These are the activations of a small neural network, seen along a few directions. Each row is one input.
In each table, some parts of the input vary, and every possible input appears once, in random order.
A made-up example of a description, with smaller parts first: one of 5 places around a ring, together with either a single point or one of 9 places along a line or (one of 2 separate values, together with one of 6 places along a line).
Shared parts are said once, and a part with two or three values counts as separate values.
In the rows, zero is written as 128.

Other details of the inputs shift rows strongly along three fixed directions, in all tables alike. That doesn't count.

Table:
row 1: [115 133 126 143 122 122 121 125 129 121 124]
row 2: [148 121 132 126 139 125 142 129 124 138 135]
row 3: [123 121 122 134 124 131 114 121 141 120 133]
row 4: [122 133 120 131 123 119 116 136 131 113 128]
row 5: [143 114 142 126 141 124 130 132 119 135 127]
row 6: [120 130 124 140 114 118 126 128 135 122 129]
row 7: [125 132 122 134 119 135 124 120 133 111 127]
row 8: [115 134 126 143 123 122 120 125 128 121 124]
row 9: [140 116 144 120 140 131 134 124 124 134 134]
row 10: [143 128 138 121 136 132 142 123 113 131 122]
row 11: [120 122 124 132 122 129 116 119 140 120 133]
row 12: [118 133 122 144 127 124 118 129 131 120 125]
row 13: [149 125 132 123 140 134 139 126 116 131 122]
row 14: [118 121 127 137 117 120 116 123 132 122 125]
row 15: [110 137 120 118 122 128 129 138 147 140  92]
row 16: [149 126 134 124 140 133 139 125 113 128 125]
row 17: [136 128 146 126 144 133 140 125 121 134 133]
row 18: [134 153 128 134 106 127 104 116 127 136 137]
row 19: [120 135 122 125 122 126 120 128 136 112 135]
row 20: [122 134 118 133 117 129 125 117 128 117 121]
row 21: [117 135 118 137 126 124 122 118 131 122 129]
row 22: [145 124 140 127 136 129 140 132 113 129 118]
row 23: [123 128 123 142 115 118 127 127 133 120 132]
row 24: [142 126 143 127 134 129 140 131 111 129 117]
row 25: [128 132 120 136 121 137 121 122 134 112 127]
row 26: [121 134 125 133 117 135 125 120 134 114 124]
row 27: [142 116 141 121 139 125 134 119 116 136 133]
row 28: [142 126 134 128 148 129 136 126 118 136 130]
row 29: [122 134 122 132 118 135 125 120 134 113 125]
row 30: [134 127 131 105 145 127 148 140 143 163 110]
row 31: [136 129 146 126 144 133 139 125 120 133 133]
row 32: [122 135 120 126 125 128 117 130 137 112 135]
row 33: [144 120 140 129 135 121 143 135 121 136 130]
row 34: [123 122 116 132 124 125 114 118 135 123 131]
row 35: [122 129 121 135 118 127 128 124 143 120 137]
row 36: [ 87 140 110  92 128 126 134 162 189 185  66]
row 37: [119 134 116 138 129 126 119 120 132 122 130]
row 38: [121 133 124 138 114 126 124 125 127 115 117]
row 39: [119 132 123 145 125 122 120 126 128 118 127]
row 40: [125 134 114 127 125 122 117 127 130 113 135]
row 41: [146 126 134 122 138 132 142 124 115 130 122]
row 42: [145 122 136 125 136 123 146 125 120 136 137]
row 43: [120 129 124 141 113 118 127 128 135 122 129]
row 44: [121 131 118 135 116 121 128 119 136 124 134]
row 45: [141 127 142 128 148 135 137 127 120 131 136]
row 46: [124 134 119 127 125 129 117 131 138 112 135]
row 47: [125 134 113 127 125 123 117 128 133 115 132]
row 48: [155 146 153 122 125 135 121 124 118 148 141]
row 49: [122 120 124 139 120 121 115 124 131 119 128]
row 50: [119 122 124 137 119 120 116 124 132 121 126]
row 51: [137 127 139 126 144 127 140 123 115 137 130]
row 52: [125 132 120 139 119 128 120 128 129 114 118]
row 53: [120 123 118 131 121 123 117 116 134 123 130]
row 54: [132 152 133 138 104 124 102 126 128 137 130]
row 55: [118 133 116 138 127 125 122 119 132 122 129]
row 56: [142 123 142 123 136 129 146 128 127 135 138]
row 57: [145 113 141 128 141 125 129 132 120 136 126]
row 58: [ 48  84  76 120  83 234 135 202  32 185 191]
row 59: [111 138 137  70 151 132 148 159 167 182  78]
row 60: [120 136 118 125 121 120 120 124 130 115 131]
row 61: [145 122 134 124 137 124 145 127 123 138 135]
row 62: [118 124 127 131 120 129 117 117 138 120 133]
row 63: [142 128 144 121 136 138 142 125 118 128 125]
row 64: [126 131 119 140 119 129 120 129 129 115 117]
row 65: [141 125 140 134 146 127 135 135 117 135 126]
row 66: [135 119 133 117 135 156 143 142 105 140 133]
row 67: [147 120 138 131 136 123 140 137 123 136 130]
row 68: [119 133 122 139 129 133 119 124 138 119 132]
row 69: [122 134 114 125 123 121 119 126 131 115 132]
row 70: [121 122 117 132 122 123 117 116 135 123 130]
row 71: [119 135 124 130 119 118 118 133 128 114 127]
row 72: [125 129 120 137 120 129 125 126 145 121 137]
row 73: [145 127 135 121 137 131 142 123 114 131 122]
row 74: [118 123 127 132 119 129 118 117 139 120 133]
row 75: [121 130 118 135 115 120 129 119 137 124 134]
row 76: [143 127 140 114 142 129 137 134 122 126 135]
row 77: [ 79 145 114  93 135 128 131 158 182 184  60]
row 78: [121 135 116 125 122 120 120 125 131 115 132]
row 79: [143 123 145 125 135 129 145 126 124 133 140]
row 80: [143 126 142 120 139 120 136 138 112 126 131]
row 81: [117 116 120 131 120 141 117 128 127 126 142]
row 82: [121 122 121 133 120 122 118 114 131 122 132]
row 83: [146 114 135 122 143 128 131 124 121 138 131]
row 84: [143 125 139 119 140 121 135 140 115 127 128]
row 85: [140 129 144 113 140 129 137 132 120 127 135]
row 86: [143 127 138 115 140 122 138 129 113 128 135]
row 87: [143 122 145 125 134 129 146 126 125 133 140]
row 88: [118 122 127 137 118 120 115 123 132 122 125]
row 89: [119 134 124 131 118 117 119 133 129 114 127]
row 90: [137 128 139 126 144 127 139 123 115 136 130]
row 91: [124 132 119 133 122 120 115 136 131 114 127]
row 92: [115 135 124 137 126 130 122 121 136 119 132]
row 93: [145 123 140 124 139 131 142 130 129 135 138]
Description of these inputs: one of 3 separate values, together with either a single point or (one of 5 separate values, together with one of 6 places along a line).
The inputs of row 51 and row 1 match in every part but the choice among 3 separate values. If row 70 is changed in the same way as row 51 into row 1, which row does it become?
> row 49
The inputs of row 53 and row 9 match in every part but the choice among 3 separate values. If row 27 is changed in the same way as row 53 into row 9, which row does it become?
> row 62
The inputs of row 46 and row 47 match in every part but the choice among 3 separate values. If row 79 is changed in the same way as row 46 into row 47, which row does it become?
> row 44
Change only the choice among 5 separate values in row 75. List by row number the other rows that result.
> row 20, row 51, row 82, row 86
Change only the choice among 5 separate values in row 26. List by row number the other rows that result.
> row 17, row 59, row 74, row 87
Change only the place on the line of 6 in row 4. List by row number the other rows that result.
> row 71, row 80, row 84, row 89, row 91
Change only the choice among 3 separate values in row 72. List by row number the other rows that result.
> row 2, row 67
